Each row below is a small network's average activation on inputs in which a field has the value named, seen along a few directions.
Values that are neighbours, or in one group, have similar rows; names and order tell nothing.
In the rows, 500 means zero.
Random noise pushes rows far along 10 fixed directions. That doesn't count. These rows show it; they differ only by the noise:
[633 478 626 310 398 432 511 436 522 493 384 489 385 557 456 744 315 686
 443 549 498 487]
[456 631 483 482 550 704 513 528 743 658 591 651 433 532 350 554 833 574
 679 631 407 431]
[522 285 464 519 618 648 773 683 492 523 530 498 509 547 530 679 691 690
 392 598 452 231]
[565 452 514 489 477 493 609 561 438 466 576 507 494 538 598 433 506 500
 423 509 644 375]
[497 339 525 359 456 492 612 429 595 557 366 379 269 510 659 690 361 699
 231 537 559 531]
[436 413 496 545 494 377 514 591 425 476 512 494 452 584 409 350 697 586
 750 652 636 505]
[600 610 545 242 482 533 314 452 760 477 382 738 278 553 478 654 523 753
 569 617 286 352]
[477 764 537 440 400 618 566 565 528 518 612 591 335  90 473 225 243 426
 224 385 461 276]
[547 477 568 460 486 551 563 475 492 587 473 431 532 521 312 728 508 594
 560 562 477 565]
[560 432 482 334 464 450 277 449 417 499 324 393 511 434 344 531 508 614
 763 573 573 654]
[541 545 611 531 517 480 575 502 824 439 471 619 458 681 472 635 678 732
 537 762 219 451]
[288 442 396 659 688 426 335 387 614 505 538 599 379 711 540 453 683 510
 571 580 346 690]


PEPIP, 11 values:
fida: [530 333 472 433 585 477 526 490 446 558 362 520 544 705 448 813 573 602
 674 495 466 558]
toge: [511 741 655 361 358 491 544 389 575 686 581 645 267 585 296 714 389 563
 529 482 598 509]
piri: [665 510 563 526 459 576 455 478 507 430 449 357 822 466 518 522 523 424
 528 563 459 551]
ravez: [614 578 455 423 501 621 485 546 488 513 487 563 696 442 527 440 579 354
 657 400 588 472]
gogov: [597 586 628 463 311 280 396 386 542 479 446 468 523 735 522 629 426 434
 658 510 633 690]
sem: [437 555 558 644 431 385 593 603 637 379 509 460 516 503 622 278 634 476
 482 635 422 404]
kimo: [398 709 485 532 433 596 549 592 624 493 486 495 439  55 444 350 301 445
 268 383 247 373]
pire: [641 578 328 265 467 715 334 543 590 527 465 590 580 332 666 236 700 416
 705 406 718 368]
gume: [463 498 520 456 453 567 611 525 568 664 667 663 349 832 623 651 703 427
 542 476 709 343]
gitol: [500 424 445 437 404 527 637 659 446 602 495 451 479 472 477 447 693 557
 680 485 760 371]
leri: [567 714 601 436 361 572 519 498 610 525 561 564 470 434 407 413 520 481
 561 539 601 465]
The values of PEPIP form a line.
- Going along PEPIP from ravez by way of its neighbour fida, in what order are piri, gogov, sem, kimo met? => kimo, gogov, sem, piri
- List every value one step from toge, in the order listed. => leri

KAME, 11 values:
fafaf: [264 463 409 614 585 355 356 556 255 424 474 504 399 381 295 421 430 487
 580 408 352 459]
laki: [453 676 688 642 408 373 635 437 494 632 646 627 442 668 145 639 450 508
 708 605 462 651]
fot: [318 423 496 713 536 532 677 633 570 487 535 374 410 328 639 232 479 508
 135 495 377 369]
supa: [541 638 474 427 459 522 478 415 550 574 479 501 555 448 480 538 326 386
 400 355 547 626]
puz: [493 622 495 591 612 420 343 526 429 363 643 758 495 639 391 364 578 389
 688 578 413 446]
rora: [517 810 579 389 235 336 289 435 287 596 526 469 526 264 194 400 152 264
 684 325 603 602]
bevuf: [607 457 572 524 537 457 557 542 501 290 380 434 738 371 507 542 449 599
 512 558 186 470]
betos: [451 754 522 606 629 554 321 306 391 598 761 680 578 667 392 634 451 215
 468 315 390 549]
lis: [670 471 510 297 444 516 328 399 706 431 311 590 321 566 621 544 412 636
 518 523 515 566]
pelaz: [483 360 537 494 500 300 432 418 340 479 440 564 416 697 501 572 365 583
 644 422 569 627]
guki: [577 321 502 623 623 252 194 313 257 148 373 250 856 602 616 507 230 403
 384 523 400 876]
The values of KAME form a ring.
- Going along KAME from lis by way of its neighbour laki, in what order are fafaf, fot, betos, guki met? => guki, betos, fot, fafaf
- List every value one step from supa, in the order listed. => rora, bevuf

TOLU, 11 values:
pigi: [430 427 459 409 483 357 403 418 620 465 327 527 292 516 559 387 487 675
 602 577 496 655]
ruri: [672 516 514 273 457 664 448 430 664 567 361 488 657 514 456 810 523 604
 571 503 423 538]
neno: [432 426 508 581 472 465 519 428 596 604 442 278 534 588 510 631 616 497
 535 611 556 731]
ridug: [560 473 533 349 418 406 504 534 409 389 406 495 424 404 560 274 390 557
 538 538 708 466]
nitap: [364 287 439 648 573 384 685 563 312 510 523 401 425 541 606 599 356 470
 262 356 507 487]
zat: [464 565 583 697 494 361 588 603 133 433 780 565 565 589 369 303 462 316
 539 409 680 349]
kos: [325 648 406 523 524 467 386 475 507 549 570 673 284 425 570 240 464 343
 524 334 557 456]
zodi: [279 419 337 655 677 533 305 567 477 512 476 503 562 484 401 427 762 445
 712 544 319 594]
zefu: [519 430 471 628 565 519 592 630 336 386 640 557 553 518 593 278 545 420
 421 493 604 293]
ledes: [566 606 578 519 491 659 704 551 518 633 641 512 585 468 271 655 603 527
 531 539 483 439]
laro: [440 539 517 448 486 521 355 429 549 614 463 516 380 497 298 669 508 587
 624 569 388 591]
The values of TOLU form a ring.
- Going along TOLU from neno by way of its neighbour zodi, in what order are zat, kos, ledes, laro met? => kos, ledes, zat, laro
- List every value one step from pigi, in the order listed. => ruri, ridug
